A small network was shown many inputs. Here are its activations along a few directions, one row for each input.
In each table, some parts of the input vary, and every possible input appears once, in random order.
Descriptions start from the smaller parts, as in this example, which fits no table here: one of 6 places along a line, together with either a single point or one of 9 places around a ring or (one of 2 separate values, together with one of 5 places around a ring).
Shared parts are said once, and a part with two or three values counts as separate values.
In the rows, zero is written as 128.

A family of inputs:
R1: [101 125 108 115 126  90 139 103 125 101 149 154 173 127]
R2: [142 118 111 172 144 104 115  96 107 104 110 118  90 124]
R3: [ 98 135 110  86 107  81 141 121 127  93 130 173 144 132]
R4: [172 105 221 173  65 157 200 135 153 153  69  70 120  55]
R5: [106 105  95 105 152 100 114 145 103 167 104 122 149 172]
R6: [128 136 107 124 169 146  80 149 129 173 132 160 118 161]
R7: [151 103 229 130 103 203 190 161 172 176  94 141 155  69]
R8: [107 163 138 114 130 129 105 142 156 101 157 189 119 127]
R9: [134 155 122 158  89  94 121 110 132  76 120 131  80 126]
R10: [109 126 125 136 172 149 103 114 140 139 146 173 122 130]
R11: [135 152 106  89 158 178  91 157 128 145 186 102 124 156]
R12: [140 145 121 178 114 107 119  97 113  71 135 122 107 122]
R13: [133  81 204 111  79 153 222 145 155 176  75 106 183  70]
R14: [156 125  91 171 134 112  91 135 102 145  95  91  89 159]
R15: [159 154 100 129 124 136 103 128 105 106 146  46  90 153]
R16: [ 92 101  94 110 143 107 131  89 111 131 125 150 146 133]
R17: [125 137 127 131 154 138 113 136 130 106 168 192 139 123]
R18: [115 138  96  71 142 121 126 142 115 140 161  65 158 167]
The inputs of R11 and R18 match in every part but one. If R6 is changed in the same way as R11 into R18, which row does it become? -> R5
What is each input in this table made of? -> one of 3 separate values, together with either a single point or one of 5 places along a line
List by row number the other rows that have the choice among 3 separate values in common with R4. -> R2, R9, R12, R14, R15
Which other rows does R2 become when the choice among 3 separate values takes its other values? List them by row number. -> R10, R16

A family of inputs:
R19: [130 108 159 127 102 138 171 107 129 135 112  86 144 100]
R20: [145 114 156 126  98 143 176 134 127 126 133  93 154 104]
R21: [136 135  86 130 161 113  84 127 106 145 133 107  91 156]
R22: [ 76 105 144  67 178 190 119 158 157 190 145 211 197 143]
R23: [133 137 177 128  80 145 151 137 155 109 107 150 118  94]
R24: [129 116 174 162 107 139 160 101 144 118 111 137 126  79]
R25: [134 106 148 141  94 108 170 134 123 149  84  95 148 114]
R26: [ 60 114 151  81 154 151 132 137 164 148 147 250 196 124]
R27: [139 112 166 156 105 117 159 113 137 127  96 142 113  81]
R28: [112 162 105 119 124 112  90 124 135  81 150 165 102 148]
R29: [135 161 104 106 147 142  77 147 125 121 148 121  98 169]
R30: [135 149  96 147 144 114 103 116 113  78 173 157 116 139]
R31: [148 145  93 128 153 144  83 139 111 120 169 110 115 157]
R32: [ 64 109 136  48 156 148 147 146 159 165 152 203 217 141]
R33: [147 134 174 124 105 175 140 160 146 152 108 103 115 112]
R34: [117 139  93 146 148  83 101 101 109 101 136 154  92 138]
R35: [125 132  68 123 131  77 109 126 105 121 120 111 131 169]
R36: [142 112 166 152 131 167 148 123 137 163 114  91 123 104]
R37: [144 114 162 163  91 115 154 128 139 125  79 149 126  98]
R38: [146 121 171 158 100 147 163 126 138 107 130 142 133  86]
R39: [134 131 168  97  86 142 163 150 148 119 111  99 139 105]
R40: [155 110 163 140 119 148 144 138 134 168  92  98 110 101]
R41: [153 111 158 154 107 141 139 152 133 171  80 100 124 116]
R42: [116 142  96 153 151 107 103  87 112  93 152 151 107 139]
R43: [125 136  85 159 138  81  99 115 108 102 123 159 107 156]
R44: [130 148  85 112 140 110 111 128 112  95 173 110 140 151]
R45: [165 114 165 146 121 181 151 149 134 145 130  98 130 107]
R46: [132 105 151 125 106 113 176 123 129 147  98  91 132 100]
R47: [134 135  79 148 150 110  81 140 105 147 118 112 106 172]
R48: [131 142  92 142 174 135  87 113 111 132 153 105 106 155]
R49: [118 157  94  81 120 113 101 133 121  93 148 115 120 164]
R50: [123 131  77 114 150  79 115 112 105 118 138 105 117 152]
R51: [113 136  81 121 155 100 116 101 111 111 159 101 129 153]
The inputs of R35 and R47 match in every part but one. If R49 is changed in the same way as R35 into R47, which row does it become? -> R29
What is each input in this table made of? -> one of 3 separate values, together with either a single point or (one of 2 separate values, together with one of 5 places along a line)
A walk changes only the place on the line of 5. It starts at R25 and steps to R46. List the rest of the walk in order. -> R19, R20, R39
List by row number the other rows that have the choice among 3 separate values in common with R38. -> R23, R24, R26, R27, R28, R30, R34, R37, R42, R43
A walk changes only the place on the line of 5. It starts at R33 and steps to R45. List the rest of the walk in order. -> R36, R40, R41

A family of inputs:
R52: [160 116 185 115 110 192 161 168 149 162 132 100 147  95]
R53: [122 124  73 116 179 134  86 130 106 153 149 117 130 178]
R54: [ 90 153  82 109 134  91 103  98 117  65 171 171 130 156]
R55: [132 121 194 164 108 141 157 127 160 124 100 192 128  72]
R56: [145  89 174 132 121 169 171 141 138 179  99 104 153  94]
R57: [103 152  92 142 151 110  71 114 124  92 148 206 107 159]
R58: [131 152  88  87 158 161  72 159 121 145 165 102 116 182]
R59: [ 96 136  70  90 158  86  99 123 115 136 130 129 133 177]
R60: [127  99 168 118 103 117 187 140 139 161  88 123 157  97]
R61: [109 124 183 118  84 125 189 105 157  96 116 143 158  72]
R62: [193 142  99 216 100  82 114 103  82  95 111  20  50 125]
What is each input in this table made of? -> either a single point or (one of 2 separate values, together with one of 5 places along a line)
Which other rows does R52 become when the choice among 2 separate values takes its other values? List them by row number. -> R58
Which other rows does R54 become when the choice among 2 separate values takes its other values? List them by row number. -> R61

A family of inputs:
R63: [101 154  16  97 162  52  99 129  94 103 153  72 135 189]
R64: [146 141 145 167 118 150 128 144 130 130  90 127  26  93]
R65: [149  98 192 168 115 197 149 136 160 157 136  63 162 125]
R66: [204 124 157 161  77 125 146 127 112 127 116  22  89 139]
R67: [ 66 136 152  78 135 121 135 106 164  99 136 222 199  73]
R68: [136 142 112 172  95  73 117  92 123  53 161 163  79 154]
R69: [134  86 180 126 128 133 155 170 104 165 103 198 141  79]
R70: [161 112  97 142  69 111 193 106 107  83  96  13 116 114]
R71: [124 171 145 159 122 141  66  91 127  66 132 171  80 135]
R72: [ 90 133  64 109 197 174 127 135 140 154 191 159 131 192]
R73: [110  95 197  79 131 111 187 119 173 193  77 157 163  78]
R74: [124 143  86 166 103  46 116  51 113  44  94 128 143 136]
R75: [ 99 138 137 160 161 148 148  93 138  77 183 218 133 117]
R76: [115 112  95  60 178 140  86 175 128 176 165 183 175 189]
R77: [169 127 178 112 100 184 165 204 132 145 115 110 171  90]
R78: [132  94 122 172 101  31 156  99 114 123  81  77 100 104]
R79: [ 65 119  98  29 170 123  86 161 182 174 148 146 209 150]
R80: [154 150 176 161 101 212 128 135  95 132 100  49  76 123]
R81: [139 157  37 118 172  82  38 146 109 161 181  93 113 201]
R82: [129  86 167 171 146 152 154 123 142 156 125 153 115  85]
R83: [121 147 145 121 130 133 108 151 132  87 130 234 189 124]
R84: [177 121 100 177  98 101 160 105 104 142  94 112  49 117]
R85: [132 152  89  92 190 145  34 132 120 143 155 112  77 195]
R86: [ 94 132 187  73  75 187 188 142 127 182 110  92 201  72]
The inputs of R66 and R68 match in every part but one. If R70 is changed in the same way as R66 into R68, which row does it become? -> R74
What is each input in this table made of? -> one of 4 places along a line, together with one of 6 places along a line
